Each row below holds a small network's activations on one input, seen along a few directions.
Each table varies a few parts of the input and shows all the possible inputs, shuffled.
A made-up example of a description, with smaller parts first: one of 3 separate values, together with either a single point or one of 9 places around a ring or (one of 5 places around a ring, together with one of 6 places along a line).
Shared parts are said once, and a part with two or three values counts as separate values.

Other details of the inputs shift rows strongly along two fixed directions, in all tables alike. That doesn't count.

A family of inputs:
row 1: [ 62  43  80  10  -2 -59  -6   9 -47 -35  -1]
row 2: [-18  19  -6  21   7 -32 -34  -4  50  52  14]
row 3: [-22 -39 -20  -9 -12  14 -10  20  19   0 -15]
row 4: [ -6  12 -10   0   2  20  -3  -2  -5  13  15]
row 5: [ 25   1  36   2   2 -17 -13   7 -40 -35 -13]
row 6: [ 20  43  29  22  13 -65  -3  -4  28  33  11]
row 7: [ 26 -16  31 -12 -26 -18  22  15  -3 -34  -3]
row 8: [ -1  -5 -14  -5  -1  37  12   4 -17  -6  11]
row 9: [ 18  51  18  15  13 -40   2 -10   5  30  16]
row 10: [ 11 -44 -13   0  -9  36  22  14  -3 -35   0]
row 11: [-46 -10 -28  -2  22 -29 -28 -16  72  53 -10]
row 12: [  2 -30 -30  -3  -6  56  20   6 -15 -26   6]
row 13: [-35 -51 -43  -1 -14  40  -1  -3  24  -9 -10]
row 14: [ -4 -50 -30  -7   5  36  35  -5  11 -34 -14]
row 15: [ 50   9  32   9   2 -24  42  10  -9 -32   4]
row 16: [-28   7 -13  18  -4 -16 -35   1  40  44   1]
row 17: [-35 -24 -42  -2 -13  44  -5 -12   6   3   0]
row 18: [ 18  38  50   7 -17 -76 -13   3  28  22  11]
row 19: [ 12  53  28  14 -18 -47  -7 -14   2  26  23]
row 20: [-49 -51 -54 -24  18  91 -23  -3 -45 -25 -29]
row 21: [ 30  -9  21   7 -24  -1  21  19 -14 -30   1]
row 22: [  5 -15   3  -8  13 -13   7  10  23   2 -14]
row 23: [ 36 -16  -1  -6   2  40  52   7 -37 -49  -2]
row 24: [ 25  12   8  -6   9  19  37   2 -31 -21   4]
row 25: [-15 -28 -27 -13 -17  59  22  -3 -25 -28  -1]
row 26: [ 28  17  13  -5   8  11  37   1 -33 -20   6]
row 27: [ 15  30  34   7   0 -60 -20  11  36  32  14]
row 28: [ 26 -40  14 -13 -24  20  29  32 -20 -52 -12]
row 29: [ 61  46  51   3  -3 -40  45 -10 -24 -25  19]
row 30: [ 44  50  50   4 -19 -20  21  11 -40 -12  19]
row 31: [-15  48  16  12  17 -38 -58 -17 -14  39   1]
row 32: [-28  22 -19  15  -4  -2 -33  -7  19  48   8]
row 33: [-61 -14 -39  -3  23 -28 -39 -18  78  65 -11]
row 34: [ 19 -44   3 -14 -11  19  23  25  -3 -38  -6]
row 35: [ -3 -19 -13 -13 -19  47  26  -2 -31 -32   1]
row 36: [-39  18 -34  14   9  -3 -40 -14  37  62  16]
row 37: [-57 -10 -19  -3  26 -21 -82  -5  31  50 -27]
row 38: [  1 -11   1  -6  14 -20   3   8  27  10 -11]
row 39: [-46 -35 -60   0  -7  60 -16  -1   5  13  -7]
row 40: [-14 -12 -18   4  13 -10   5 -15  36  13  -3]
row 41: [-35 -28 -49 -16  17  55  17 -19   2  -1  -7]
row 42: [ 14  64  41  14  13 -50 -42 -11 -29  21   6]
row 43: [-47 -45 -49 -23  18  80 -25  -4 -45 -21 -27]
row 44: [ 38 -27  23  -4 -33  11  49  11 -27 -64   1]
row 45: [-63 -13 -24  -4  26 -21 -85  -6  32  54 -27]
row 46: [ -7  51   7   4  17 -30  -2 -24  16  39  16]
row 47: [ 52  53  47   7   0 -44  35 -13 -15 -13  21]
row 48: [ 34   0  18  -8 -24  32  39  17 -56 -45   7]
Description of these inputs: one of 2 separate values, together with one of 4 places along a line, together with either a single point or one of 5 places along a line.
Changing only the choice among 2 separate values turns row 40 into row 14. The same change can be made to row 45. Which row results?
> row 37
Changing only the choice among 2 separate values turns row 28 into row 3. The same change can be made to row 4. Which row results?
> row 8
Which other rows does row 4 become when the place on the line of 5 takes its other values? List them by row number.
> row 24, row 25, row 30, row 46
A walk changes only the place on the line of 5. It starts at row 13 and steps to row 16. List the rest of the walk in order.
> row 2, row 15, row 14
Which other rows does row 5 become when the choice among 2 separate values takes its other values? List them by row number.
> row 1
Which other rows agree with row 31 in the choice among 2 separate values and the place on the line of 4? List them by row number.
> row 9, row 19, row 29, row 36, row 39

A family of inputs:
row 49: [  13 -112  -34  -20  -17   70   57   35    6  -79  -27]
row 50: [-110  -10  -89    3   25   20  -56  -35   87  101   -4]
row 51: [  7  72  34  21 -12 -45 -28 -12 -11  39  25]
row 52: [ 83  54  79   2 -11 -53  56   6 -32 -30  29]
row 53: [-65 -64 -72 -18  20  82 -31   7  -5   2 -33]
row 54: [  9  -6  14 -18 -10  20   8   0 -47 -39 -12]
row 55: [ -8 -71 -31 -32  -1  85  19  12 -56 -71 -24]
row 56: [-64  58 -20  25  29 -63 -76 -41  64 106   5]
row 57: [   7 -111  -30  -25  -32   68   65   22    0  -87  -26]
row 58: [-58  52 -25  28  40 -57 -82 -30  68 111   5]
row 59: [  9  71  30  26  -1 -45 -34   1  -7  49  23]
row 60: [ 68  69  70  12 -21 -44  12   7 -54 -21  30]
row 61: [ 79  60  71   4  -6 -54  47  12 -22 -18  23]
row 62: [ 88   5  80   2 -26 -60  55  27  -1 -57  12]
row 63: [-59 -66 -78  -9  23  76 -14 -11  10  -7 -25]
Changing only one part turns row 62 into row 57. The same change can be made to row 55. Which row results?
> row 54
What do these inputs look like to the network?
> one of 3 separate values, together with either a single point or one of 4 places along a line
Which other rows does row 51 become when the choice among 3 separate values takes its other values? List them by row number.
> row 59, row 60
Which other rows does row 53 become when the place on the line of 4 takes its other values? List them by row number.
> row 58, row 59, row 61
